A small network was shown many inputs. Here are its activations along a few directions, one row for each input.
Each table varies a few parts of the input and shows all the possible inputs, shuffled.
A made-up example of a description, with smaller parts first: one of 6 places along a line, together with either a single point or one of 11 places around a ring or (one of 3 separate values, together with one of 5 places around a ring).
Shared parts are said once, and a part with two or three values counts as separate values.
In the rows, zero is written as 128.

Other details of the inputs vary at random and push rows far along three fixed directions, the same in every table; ignore that.

A family of inputs:
row 1: [124 116 180 165 113 135 108 139 167 138 124 101 137]
row 2: [128 110 153 135 118 152 152 155 154 102 116 112 156]
row 3: [112 161  79 107 125 135 177 113 136 122 158 115 140]
row 4: [104 155 107 120 126 139 176 124 159 121 149 109 135]
row 5: [110 123 136 120 114 141 127 163 145  91 137 150 116]
row 6: [111 120 151 140 117 155 137 158 171 104 136 114 118]
row 7: [121 153 132 155 130 123 158  80 155 162 140  70 147]
row 8: [133 140 131 180 152 105 137  56 142 198 125  74 150]
row 9: [149 132  98 119 137 100 116  98  82 162 112 142 126]
row 10: [113 151  81 112 116 132 177 121 127 125 143 120 128]
row 11: [131 111 141 114 115 131 103 158 110  98 125 159 103]
row 12: [137 141  91  99 125 128 137 130 102 127 127 153 119]
row 13: [141 137  96 112 147 106 120  98  85 156 125 137 134]
row 14: [112 150  89 103 118 134 172 121 126 110 144 118 120]
row 15: [131 128  94 111 136 143 180 124 129 107 126 125 149]
row 16: [133 125 139 114 122 136 115 143 122 112 130 147 114]
row 17: [120 109 185 169 124 129 102 141 157 137 128  96 139]
row 18: [150  97 150 131 139 119  70 139 103 135 106 162 109]
row 19: [112 120 134 120 112 145 124 167 138  91 142 142 120]
row 20: [106 117 147 148 117 144 140 145 171 113 135 100 122]
row 21: [134 112 137 110 115 136 101 166 116 108 117 162 111]
row 22: [117 123 179 171 120 132 123 120 164 140 129  81 134]
row 23: [141 101 183 151 130 140 122 139 145 117 107 105 155]
row 24: [152 100 150 129 138 122  72 140 107 133 111 169 108]
row 25: [ 98 130 149 147 115 140 147 145 172 110 140 105 130]
row 26: [148 133 100 116 140 103 115  98  82 165 111 143 129]
row 27: [147 100 145 143 138 113  77 126 103 141 110 157 111]
row 28: [122 145  85 100 137 116 148 114 105 130 131 142 125]
row 29: [137 140  92  99 125 128 137 128 104 128 130 157 121]
row 30: [154 116 153 129 133 116  77 127 100 134 113 154 115]
row 31: [136 113 187 184 142 106  89 102 144 179 114  77 151]
row 32: [132 151  80 101 124 128 150 120 108 126 135 148 124]
row 33: [116 127 125 124 119 149 137 150 153 100 140 135 115]
row 34: [135 116 139 109 124 137  97 166 114 103 128 162 115]
row 35: [104 133 150 141 115 141 143 144 176 111 142 107 133]
row 36: [121 152  96 100 121 140 164 127 124 110 143 127 118]
row 37: [150 105 152 135 125 116  71 141  99 136 107 166 117]
row 38: [141 135  96 116 145  97 121 101  85 150 121 152 123]
row 39: [134 119 138 115 123 136  97 159 119 103 132 160 120]
row 40: [124 112 154 135 125 152 154 153 157  99 126 105 162]
row 41: [143 107 148 131 137 103  80 133 101 137 107 156 117]
row 42: [134 141  93  97 134 127 133 127 103 124 140 155 126]
row 43: [115 154  89 104 126 133 162 128 132 110 144 139 126]
row 44: [150 127  99 119 144 109 109  99  94 151 123 156 119]
row 45: [116 151 128 160 136 122 155  88 154 164 144  73 157]
row 46: [121 131 118 119 132 144 180 131 145 105 126 113 159]
row 47: [115 125 139 110 111 150 133 162 141  91 135 133 111]
row 48: [146 110 144 137 126 114  85 132 101 142 110 154 119]
row 49: [139 119 192 187 137 110  92  91 144 177 114  82 143]
row 50: [146 141 100 112 149 104 119 103  90 152 118 152 125]
row 51: [128 121 132 114 127 134 110 151 120 114 130 143 123]
row 52: [105 150  72 106 127 140 185 116 138 118 147 115 123]
row 53: [107 122 160 137 119 143 128 159 167 107 131 115 126]
row 54: [143 152  92 164 165  86 151  29 109 218 123  77 150]
row 55: [109 130 133 115 111 146 144 150 143  98 137 120 117]
Description of these inputs: one of 5 separate values, together with either a single point or one of 10 places around a ring.
Question: Changing only the choice among 5 separate values turns row 13 into row 52. The same change can be made to row 39. Which row results?
Answer: row 33
Question: Changing only the choice among 5 separate values turns row 23 into row 15. The same change can be made to row 16. Which row results?
Answer: row 24
Question: List by row number the other rows that have the choice among 5 separate values in common with row 10.
Answer: row 1, row 2, row 9, row 12, row 21, row 26, row 29, row 32, row 37, row 48
Question: List by row number the other rows that have the choice among 5 separate values in common with row 25.
Answer: row 4, row 5, row 28, row 35, row 38, row 41, row 43, row 46, row 50, row 53
Question: Which other rows does row 14 become when the place on the ring of 10 takes its other values? List them by row number.
Answer: row 7, row 11, row 16, row 22, row 30, row 36, row 47, row 49, row 55
